These are the activations of a small neural network, seen along a few directions. Each row is one input.
Each table varies a few parts of the input and shows all the possible inputs, shuffled.
A made-up example of a description, with smaller parts first: one of 4 places along a line, together with either a single point or one of 9 places along a line or (one of 3 separate values, together with one of 5 places around a ring).
Shared parts are said once, and a part with two or three values counts as separate values.

Other details of the inputs shift rows strongly along two fixed directions, in all tables alike. That doesn't count.

A family of inputs:
row 1: [ 29  86   0 -10 -10  45  39  27  30   8  30 -14 -16]
row 2: [-18 -47   7  -2  22 -38 -39  -9  12 -24 -28  11  19]
row 3: [-13  -1  -7  -4  26  -3 -18  -1  21  -8  -8  16  10]
row 4: [-19 -37  10   3  18  11 -24 -30  22  -3   1  40  29]
row 5: [-10  -9   6 -10  25  15 -30  -7  34 -23  -9  48  22]
row 6: [-20 -41 -13  24  28   5 -11 -22  19  -7  -7  28  39]
row 7: [-14 -26 -18  -5  35   2 -34 -10  24  -5   3  15  35]
row 8: [  2 -57  10 -10 -25 -33 -27 -15 -70  -8 -11   2 -15]
row 9: [ -4  -6  -3 -12 -11 -21  -1  -8 -42  10   2 -26 -22]
row 10: [ -1  11   7   4 -42 -18  38  -9 -60  35   7 -47 -40]
row 11: [-17 -50   5  -3  19 -41 -44  -5  14 -23 -23   6  23]
row 12: [  5   9   3  -8 -36 -32  28  -6 -56  38  22 -57 -29]
row 13: [  5 -13   9  -1  22  -1 -26   0  46 -32  -2  24  32]
row 14: [ 17   7  25  -8 -49 -30  16  14 -50   3 -16 -30 -44]
row 15: [ 21  19  10 -20 -48 -16  12  -8 -59  18  21 -40 -49]
row 16: [-15 -37 -20  15  32   7 -25 -14  15 -21 -12  30  30]
row 17: [-14 -11   1  -8  28  32 -24 -13  34 -14   2  46  23]
row 18: [  2 -73  19  12 -23 -39 -19 -14 -61   5   5  -3  -3]
row 19: [  5  64 -11  13  -9  44  62   5  11  41  10 -21 -15]
row 20: [-20  -8 -15   3  44  25 -17 -10  36  -6  -6  31  26]
row 21: [  7 -13  31 -15 -43 -44  -7  -2 -48  -7 -14 -23 -40]
row 22: [ 20  33 -11  -3  11  48  19  20  30   4  24  12  11]
row 23: [ -2 -49   3  10 -26 -60 -18  -4 -43 -22 -26 -17 -14]
row 24: [  6  55   8   1 -11  55  56  10  19  36  16   1 -11]
row 25: [-15 -56   4  -2 -15 -53 -18 -26 -53  12   3 -26   1]
row 26: [ -8 -57  -4  12 -14 -52 -36 -11 -50 -25 -18   0  -6]
row 27: [  2  73 -13 -11  13  41  30  27  46  18  12  -8  -5]
row 28: [  2 -19   9   9  24   8 -19  17  41 -24 -17  35  28]
row 29: [  8 -14  -4   1  27  12 -24  11  34 -26   5  41  36]
row 30: [ -2 -46  -3   9  29  15 -36  -1  11 -19  -2  43  31]
row 31: [  6  11  11  -3 -41 -33  19  10 -37   9 -21 -40 -43]
row 32: [ 12 -31  12   3 -20 -30 -21  11 -50 -13  -3   0 -16]
row 33: [-16 -18   4   6  27  -9 -22  -2  35 -18 -26  18  16]
row 34: [ 26   2   5 -16 -41 -19   4  -5 -52   8  24 -33 -31]
row 35: [ -8  14 -16  11  24  20  -5   6  29 -11 -13  23  14]
row 36: [-11  23 -10   1  33  25  -3   6  43  -4  -8  25  14]
row 37: [-14 -32  -4  14  25 -10 -27  -4  33 -26 -33  28  28]
row 38: [ 18  51   2 -16 -31 -12  34  26  -6  23   3 -55 -35]
row 39: [ 23  57   2   1 -13  47  60  18  18  32  36 -14  -5]
row 40: [ -8 -37   3   1 -25 -50 -22  -6 -60  -7 -16 -18 -28]
row 41: [ 16  70   5 -10  -6  49  40  30  20  11   4   9 -19]
row 42: [-13 -29   5   7  -8 -28   1 -24 -41  17   1 -18  -9]
row 43: [ 11  14  -7  -2 -39 -18  26  -1 -67  19   1 -43 -46]
row 44: [ -9 -23 -18  17  24  -1 -26   0  23 -28 -11  28  31]
row 45: [  4 -39   9   7  20 -13 -34   6  30 -34  -9  29  33]
row 46: [ -6  40 -19  -7  40  36  -1  18  69   1   8  20  30]
row 47: [ 17  55  16 -12 -13  20  19  12  29   4   4 -13 -17]
row 48: [ -1  35  -8   0  -6  20  29   4 -12  17   2 -18 -25]
row 49: [-15 -33 -15  26  25   7  -6 -18  21  -6  -1  22  43]
row 50: [-12 -22   6  -2 -15 -31   8 -19 -43  19   7 -29 -12]
row 51: [  1  36 -10 -13  -5  12  22   9  -7  22  15 -29 -18]
row 52: [-12 -35 -23  16  33   7 -25 -11  17 -23  -7  28  36]
row 53: [ 15 -15  11  -3 -31 -21   5 -20 -34  15  26 -23  -9]
row 54: [ 18  63   6 -15 -10  31  16  13  19   7  15  -5 -17]
row 55: [ 13  89 -13  13   7  51  64  37  64   7   3 -12  -7]
row 56: [ 6 69  3 -5  5 65 43 -1 52 31 32  5  8]
Each input here is: one of 4 places along a line, together with either one of 6 places around a ring or one of 8 places along a line.
Changing only the place on the line of 4 turns row 32 into row 30. The same change can be made to row 46. Which row results? -> row 7
Changing only the place on the line of 4 turns row 33 into row 42. The same change can be made to row 31. Which row results? -> row 10
Change only the place on the line of 4 in row 17. List by row number the other rows that result. -> row 4, row 5, row 21
Change only the place on the ring of 6 in row 24. List by row number the other rows that result. -> row 4, row 18, row 39, row 53, row 56
Change only the place on the ring of 6 in row 21. List by row number the other rows that result. -> row 13, row 14, row 28, row 45, row 47

A family of inputs:
row 57: [ -6  14   7  -4  -6  -9   9  10   2   6  -9  -8 -11]
row 58: [ 10  14 -17   5   1   7  14  14  -7  -1  -6 -11 -12]
row 59: [-16 -54  10   1  20 -17 -48 -15   5 -27 -19  35  20]
row 60: [ -5   8   5  -7  -1   1  22  -4   1  14  -2 -16  -5]
row 61: [-12  10 -11  -9  23   7 -10   8  38  -3  -5   6  16]
row 62: [ 16   7   0  -4 -11  11   4  14 -16  -2   5   0  -9]
row 63: [ 5  8 -1 12 -9 -4 15 14  2  0 -8 -6 -8]
row 64: [-21 -70 -16  20  27 -24 -41 -20  -8 -15  -8  30  32]
row 65: [  0 -58  17 -14 -36 -67 -28 -26 -83   8   3 -42 -27]
row 66: [  7   4  -5   0  -8   9  10   3 -21  15  20   2  -4]
row 67: [ 15   6  11  -2 -14   2   8  15  -2   1   4   4  -6]
row 68: [ 20  12  -5 -10  -5  13   6  14 -12   0   7  -1 -10]
row 69: [  5 -49  12  -1 -52 -65 -23 -22 -89 -20 -10 -27 -39]
row 70: [ -2  13  -1   7  10  18  -1  -4  30 -19  -5  24  10]
row 71: [  0   6 -16  10   4  -3  13   2 -11  13  12 -15   1]
row 72: [  7  17  -7  -8 -11  -9  -2  -2   4  -7   9 -15  -7]
row 73: [-16 -64  14  -2  26 -19 -41 -29   7 -16  -9  22  30]
row 74: [-12  11 -10  -6   5  -2   8  -3 -10  17   8 -13  -3]
row 75: [  5   6   5  -1 -11   0  17 -16   1   1   8 -14  -4]
row 76: [ -4  21   5  -7  -3  -8   9  10   5   7  -7 -12  -8]
row 77: [ -4  -2 -13  12  29  16   6  -2  35   3   4   2  30]
row 78: [16 10 11 -5 -9 -5  3 15 -1  2  8 -4 -1]
row 79: [  0  11  -1   8 -16   8  13 -15 -15   6   7  -1  -8]
row 80: [  6  17   8   2 -15  -8   6  -2   3  -7   2  -5 -10]
row 81: [  4  15  14  -9  -5  -7  -2   5   2   5   1  -8 -10]
row 82: [  4   7  -1  13  -8   0  15  14  -4  -3  -9  -5 -11]
row 83: [ -3   6   7   0  -6  11   6  -9 -15  19   4   2 -12]
row 84: [  0  16   0   3  15   8  -6  -4  39 -16   0  17  20]
row 85: [-20   5  -7   7  23  28   6  -5  25  12  -8  25  16]
row 86: [ -7  12   4  -3  -7   0  11   9  -3   2 -14  -3 -15]
row 87: [  2  -3   0  14 -10   4  24  -1  -4  12  -4 -10  -1]
row 88: [  6  16   5   3 -16  -3   7  -2   4  -8  -1  -1 -11]
row 89: [  2   7   5   5 -17   7  17 -16  -2   3   3  -5  -4]
row 90: [-13   9  -8   1  28  31  -5  -8  25  10  11  26  13]
row 91: [ 11  16 -11  -6  -8   5   2  -6  -9 -11   0  -5 -15]
row 92: [  6 -59  11   5 -38 -67  -2 -16 -75   3  -6 -43 -24]
row 93: [ -2  15 -11   4  -7   7  10 -14 -12   6  16  -1  -7]
row 94: [  7  11   0  10  -4 -13  11  14   2   1  -4 -14  -3]
row 95: [-14 -61  -3   3  21 -24 -46 -36   5 -26  -2  17  37]
row 96: [ -1  13 -11   4  16  25  -8  -5  28 -22  -5  24  13]
row 97: [ -6 -64   5  -1  17 -29 -57  -7   3 -29  -5  26  38]
row 98: [  7  12  -2 -14   0   9  -4   3 -10   2  -3  -5 -20]
row 99: [-27 -67   5   5  21 -20 -36 -25   4 -12 -24  29  33]
row 100: [ -6  13   4  -4  -8  -4  10   9   3   5 -12  -4 -12]
row 101: [ -1  13 -11 -11   1   4   5   7  -9   3 -13  -8 -16]
row 102: [  6   2   5   3  15  27  -3  13  30 -12   0  31  19]
row 103: [ 11  -4  11   0 -15  10  17   0  -8  13   8   0   2]
row 104: [14 -3 11 -6 -8  5 18  0 -4 10 13 -9  2]
row 105: [  6   8   3  13  -8 -11  13  14   0   2  -6 -12  -8]
row 106: [-16   9  -6   1  22  24  -1   8  31  -8 -16  23   9]
row 107: [ -3  15  -2  -9   3   6   3  -6  -9  18  17 -10  -7]
row 108: [ 15   8  14  -3 -13  -3   6  15  -3   2   7  -1  -4]
row 109: [  9  -2   4   5 -12  11  11   0 -20  15  11   6  -2]
row 110: [  4  13   2 -16  -6  -7  -7   6   0   6   7 -16 -13]
row 111: [-13  10 -10  -2  -1   3  13  -3 -16  19   3  -5 -10]
row 112: [  3  21   7 -12  -5  -1  -2   8   5   7   6 -13 -12]
row 113: [ -1   0  -7  19  -7   4  18   0 -16  15  -2  -3  -5]
row 114: [-16 -62   2  -2  22 -18 -59 -18  -5 -29 -20  33  21]
row 115: [ -9   6  -2  -8   1  -3  11  -5  -3  15   3 -20  -1]
row 116: [  2  11   8  -6  -6   8   0   5  -8   1  -4   0 -20]
row 117: [ 5 -2 -2 -3 25 27  0  0 35  4 17 13 33]
row 118: [ -1  15 -10   0  -4   1   6 -14  -9   5  20 -11  -2]
row 119: [-14  14  -6  -5  20   8  -5   9  36  -3  -6   7  15]
row 120: [ 14   4   6  -2 -10   9   6  14 -13  -4   4   4 -10]
row 121: [  7  10 -12   3  -3 -12   6  15   3   1   2 -21  -5]
row 122: [  4  19  16  -7  -8  -1   4   7   4   7   0  -5 -15]
row 123: [ -5   3 -11  17  22  23   3  13  30 -14 -12  21  16]
row 124: [ -5  14  -6  -6  -3   7   6   9  -9   2 -14  -6 -15]
row 125: [  5  11  -6   7  -5 -12   8  15   2   2   0 -20  -5]
row 126: [  3  13  13  -6  -9   1   2   6   3   4  -3   0 -15]
row 127: [ 0  9 13 -5 -9 13 15 -7 -1 17  2 -5 -9]
row 128: [ -2  15  -6   0  14   9 -10  -3  38 -16   4  12  18]
row 129: [  1   1 -10   0  26  24  -5   1  23   5  22  19  29]
row 130: [  8   4  -6  -8  19  15 -13  14  36  -8  11  14  25]
row 131: [  6  10 -11  11  -3   6  11  15  -9  -4  -9  -8 -10]
Changing only one part turns row 80 into row 57. The same change can be made to row 75. Which row results? -> row 60
What do these inputs look like to the network? -> one of 5 separate values, together with either one of 6 places around a ring or one of 9 places along a line
Change only the choice among 5 separate values in row 106. List by row number the other rows that result. -> row 69, row 116, row 120, row 123
Change only the place on the line of 9 in row 59. List by row number the other rows that result. -> row 81, row 98, row 110, row 112, row 114, row 116, row 122, row 126
Start at row 66 and move only the place on the ring of 6, one step at a time. The first step leads to row 129. Which rows follow, in order? -> row 117, row 104, row 103, row 109
Start at row 130 and move only the place on the line of 9, one step at a time. The first step leads to row 97. Which rows follow, in order? -> row 78, row 108, row 67, row 102, row 120, row 62, row 68
